Each row has a name. Each question is about the rows just above it.

[-56  10 -19  15 -35] -> X
[ 32  -5  32  31 -34] -> B
[ 87  31  10 -18  11] -> F
The one value in B and F:  [31]
Shared by X and F:  [10]
The one value in F and X:  [10]

[ -7 -27  28  26   3  11  47  50 -12  -7  -1   4 -18   9  -7  27 -14 -22
   3 -26  48   1   2  38   5   5  14 -29   2 -30  27  -5  14   9  -6  31
  -3 -26  13  22 -29  11  36  13  46   8  24  -6] -> doka
[ 24  -5  86  25   1  10   2  14  -6  22 -23 -27   1   7 -25   7  17 -15
  10 -65 -67 -17 -36   0  -9  10  35   6   1  -7   2 -20 -24  -3   3  19
 -11 -19  -2  -9 -19  10 -31  -2  15 -14   1 -83] -> Kuguk
[-11  -2 -26  16   1 -18  12 -39  44  11 -21 -26  -5  -3 -32  39 -10  12
   6   0 -35  13  19  16  -4 -38 -21 -27  -3  24 -19  15   5  -6 -11  -7
   9  -6 -14  -5  16  14  13  -8  -3   5 -22  20] -> kolo
[  7 -25  12 -25   5  -5  26 -61 -15  12  13  27 -25   0  10  18  41   1
   8  -1   9 -54  24  42  -6  13  39 -11 -15  31   7   8  12   1  28   4
  -3   3  -2   4  21 -65 -13 -12  13 -11  18  18] -> folor
[ -3  -6  -3  13  -1 -25 -10  22 -14  -1  27 -43 -12   1  44  30  18  10
  -2  75  16 -21  18 -32  12  -7  14 -19   5  36  10  14  -4 -13  -5 -21
 -25 -13 -13   8  21 -34   2 -20  22  20 -41 -52] -> gebe
[ -3  -6  -3  13  -1 -25 -10  22  11  -1   5 -43 -12   1  44  30  18  10
  -2  75  16 -21  18 -32  12  -7  14 -19   5  36  10  14  -4 -13  -5 -21
 -25 -13 -13   8  21 -34   2   2  17  29  -6 -30] -> sivav
[ -2 -11 -22   3   8  -5  20   9  13  -1   3 -19  27  -5  62   3  -2 -33
  13 -15 -73   4   7  25 -10   0  -9 -22   4 -32  -1  11  10  -2  12  -1
 -23   1  13   3  34  -4 -38 -17 -24  15  -4 -24] -> fev
[ -3  -8  73   5 -15  14  41  -3  23  14  18   3  -5  13   3   1   2  12
   3   1 -37  20 -31  20  -3  -9  13 -19   3   3   8  17  -8  -2  12  30
 -19  19  -1 -20  67   7  15  -5  -7  21  -5 -57] -> Kade
[  2  -7 -43 -34 -12  20  -4 -15  -6 -11 -30 -10  23  -1  55   3 -22   5
   5 -38 -24   4  -1  13   1  19 -17  -2  -3  11   3  -2  30  -1 -10  -4
  -3  -6   2  -5  -1 -30  14  -5  23  21  17 -43] -> tob
[ -9   7 -15  17 -13   0 -27 -12  13  31  -1 -10 -19  -2 -27   2  -2  -4
  -2 -56  28 -19   2  13   0  -3  -7   4   5  42  -3   1 -12 -25  -4  -7
   0 -14  -1 -13 -21  59  -5   6  21  22 -15 -12] -> Kufun
[ 13  -2  14  14  -6   6 -14  44   0  13  20 -16  17  -5   5  18  24  -8
   4 -40  28 -21   7  14  17   1  -3  -9  -7 -16 -20  -3 -11  -4  29   9
  36   7  -7   0 -14   3 -29 -10  -8  21  -4 -14] -> mezuk
Whose row is [ 13  -2  14  14  -6   6 -14  44   0  13  20 -16  17  -5   5  18  24  -8
   4 -40  28 -21   7  14  17   1  -3  -9  -7 -16 -20  -3 -11  -4  29   9
  36   7  -7   0 -14   3 -29 -10  -8  21  -4 -14]?  mezuk
Which row holds [ -2 -11 -22   3   8  -5  20   9  13  -1   3 -19  27  -5  62   3  -2 -33
  13 -15 -73   4   7  25 -10   0  -9 -22   4 -32  -1  11  10  -2  12  -1
 -23   1  13   3  34  -4 -38 -17 -24  15  -4 -24]?  fev

[-29  54 -35  57 -63 -20  49 -53  63] = G
[-69  76  71 -15  42   2 -17 -50 -16] = V
[-18  21 -48 -26  49  66  39 -22 -90] = J
[ 58 -59  32  48 -43 -18   8  59   8] = Q
[-69  76  71 -15 -19   2 -17 -49 -76] = S
The one value in J and Q:  [-18]
Shared by Q and J:  [-18]
Which value is in both J and G?  [49]

[ 39 -25 -15 -61  65  65  -7  -5 -18 -46  66   0  77 -30] : D
[ 39 -25 -15 -61 -37  65  -7  -5 -18 -46  73   0  66 -61] : L
[ 39 -25 -15 -61 -37  65  -7  -5   3  27  38 -46  13  22] : C
Which row holds [ 39 -25 -15 -61 -37  65  -7  -5 -18 -46  73   0  66 -61]?  L
The row with [ 39 -25 -15 -61  65  65  -7  -5 -18 -46  66   0  77 -30] is  D
[ 39 -25 -15 -61 -37  65  -7  -5   3  27  38 -46  13  22] is in which row?  C

[-17 -40  -5  -9 -56  63]  Bedev
[-41 -66  38  -8  72  40]  tuveg
[-41  84 -61 -50  -8 -54]  res
[-23  -8   3 -65  63  30]  toked
[ 19  37 -26 -30  23 -55]  roget
[ 19 -55 -26 -30  23 -33]  kapil
[  5  -4 -10  -7  54  -6]  Famak
[  5  -4 -10  -7  54  19]  noviz
[  0 -16   4  29   1 -11]  talor
[-36   5 -24 -29   2  40]  fovu
The one value in noviz and fovu:  [5]
Which value is in both fovu and noviz?  [5]
Which value is in both Bedev and toked?  [63]
Whose row is [  5  -4 -10  -7  54  19]?  noviz
Shared by toked and Bedev:  [63]

